Each row below is a small network's average activation on inputs in which a field has the value named, seen along a few directions.
Values that are neighbours, or in one group, have similar rows; names and order tell nothing.
Random noise pushes rows far along 2 fixed directions. That doesn't count. These rows show it; they differ only by the noise:
[-184 -127 -144  -45   69 -100   70  231  133  131  121  231  105]
[  76  302 -549  211 -164  314   60  256    3   40  -58 -248 -339]
[  96  309 -293   23   96   43  -14  361  727 -105  126  101 -538]
[-171  -95 -282   53  -56   44   99  189 -174  183   31   49  150]


Values of NUP:
vup: [ 253  198  264   96   32  -60 -227   17  115 -484   11 -385 -313]
pog: [ 135  -14  199    8  -34  -88  159 -213 -193  -18 -339  112 -137]
zof: [ 146 -189   23 -165  186  -55  189  152  308  -66 -180  445  -94]
valu: [-151  -91 -528  237 -292  252  141   19 -943  305 -127 -251  262]
bifo: [ 102  190 -329  167 -109  590 -114 -357 -542  211   49 -376  134]
gimaz: [-345 -828  296  -55   66 -336 -174 -110 -353  488  339  397  921]
zeza: [  43  164  232  329 -197  -23  233 -334 -610   86 -267 -272   76]
tira: [ 237  349  239  210  -46 -224   -6  -44  297  -88   32 -295  -46]
risu: [-211 -128  124 -109 -263  138 -105 -188 -432 -319 -252 -281  254]
bara: [-209 -260  100 -465  -28  195  -67 -334 -633  149   -4 -145  415]
NUP is arranged as a ring.
- How many steps from neighbour to neighbour lead from zof to tira, at the fewest? => 3
- A walk along NUP starts at valu and steps to its neighbour gimaz. Put vup, pog, bifo, risu in the order it reaches them. => bifo, risu, vup, pog

Values of VUR:
pive: [ 196   10  162  -67 -192  285  -79 -271  -75  -81 -289  -43 -114]
tosip: [  47   61 -119  354 -355  496  -52 -322 -515  181 -105 -387  243]
mumi: [ 233  285  282   23  -27  -51    1   53   60 -289 -268 -162 -366]
lig: [149 101 -97 -21  68 220 -41  -8 127 257 181 -43 -86]
tere: [  -8  119    4  380 -163   83  -48   29 -552  176  102 -453   -3]
tor: [ -41 -108 -350   10   94    8 -314  334  168  -24   78   80 -257]
tizop: [-116  368 -507  -36 -163  287 -215   23  -85   40  115 -244 -227]
bevop: [   3  -32  148 -147 -177   60   14  -60 -327 -245 -358   63   65]
dega: [-123 -123 -313 -128  -17  268   94  246  120   73  -29  -53 -390]
kop: [ -41   34  -76 -325  300   -8  186  -17  222  -27  129  303 -191]
zep: [ 208   81  -46 -149 -104   45 -225 -113  552 -240  100 -292 -440]
kazup: [ -66   81 -360 -208   55  -14  -75  -26   32   53  188  103 -220]
madu: [  53  -93   19  100   -5  121 -291 -118   55  122   54 -227  313]
gadu: [-201 -279   66  290   48 -407   -8  104   26  278  283  272  196]
sulip: [-108 -301  294  -26   25   28   80 -462 -299  293  -84  223  441]
seti: [ 345  262   44 -121  -79  295 -208 -159  306 -305  -22 -138 -252]
rerar: [-323  -86  208 -187   80 -145 -268   59  195 -253  -28  -17  286]
met: [-252 -151  409   31  -68 -217  149  -99 -399 -133    0  -47  312]
kozo: [ 177  359   70  237    0   42   36  -65 -218   74 -355 -251 -192]
sedaf: [-144 -237  129  -93   98  180  232 -178 -407  356  161  169  377]
kifib: [  51  207   62  -65   25 -308   -7  102   43 -266  134 -371   -8]
kar: [  63  -76 -171  -23  -40  159 -112  -29 -274  335  294 -237  220]
zesuv: [ 162 -154 -147 -185  159 -432  130  469  738  -90  215  300  -10]
barog: [  14   74  -31 -125  -92  255  -74  -17 -189 -315 -179 -370  -27]
gagil: [ -93 -552   98 -288   46 -466  371   65 -108  283 -222  465  495]
salif: [ 125   84 -222   -2  367  184   15  225  414 -415 -109  232 -536]
ped: [  51  252   70  320   12 -187  146  -97  -70 -130   76  -72   44]
bip: [-165 -102 -119  184 -124   10  108  184  -96   -2  -14  331   52]
gofu: [  56  362  -32  302  -72  -62  267   13  170   68 -300   88 -166]
vomu: [  59   54  149  193  127 -349  149  201  507   67  113  352 -146]
A value of VUR combines one of 3 hidden first parts with one of 10 second parts; all combinations occur once.
- Changing only the second part turns rerar into zep. barog has the same second part as rerar; what does that change turn barog into? => seti
- Changing only the second part turns madu into tizop. sulip has the same second part as madu; what does that change turn sulip into? => kop
- Changing only the second part turns sedaf into kozo. kar has the same second part as sedaf; what does that change turn kar into? => tere
- Changing only the second part turns gagil into salif. zesuv has the same second part as gagil; what does that change turn zesuv into? => tor
- Changing only the second part turns gadu into kifib. vomu has the same second part as gadu; what does that change turn vomu into? => met
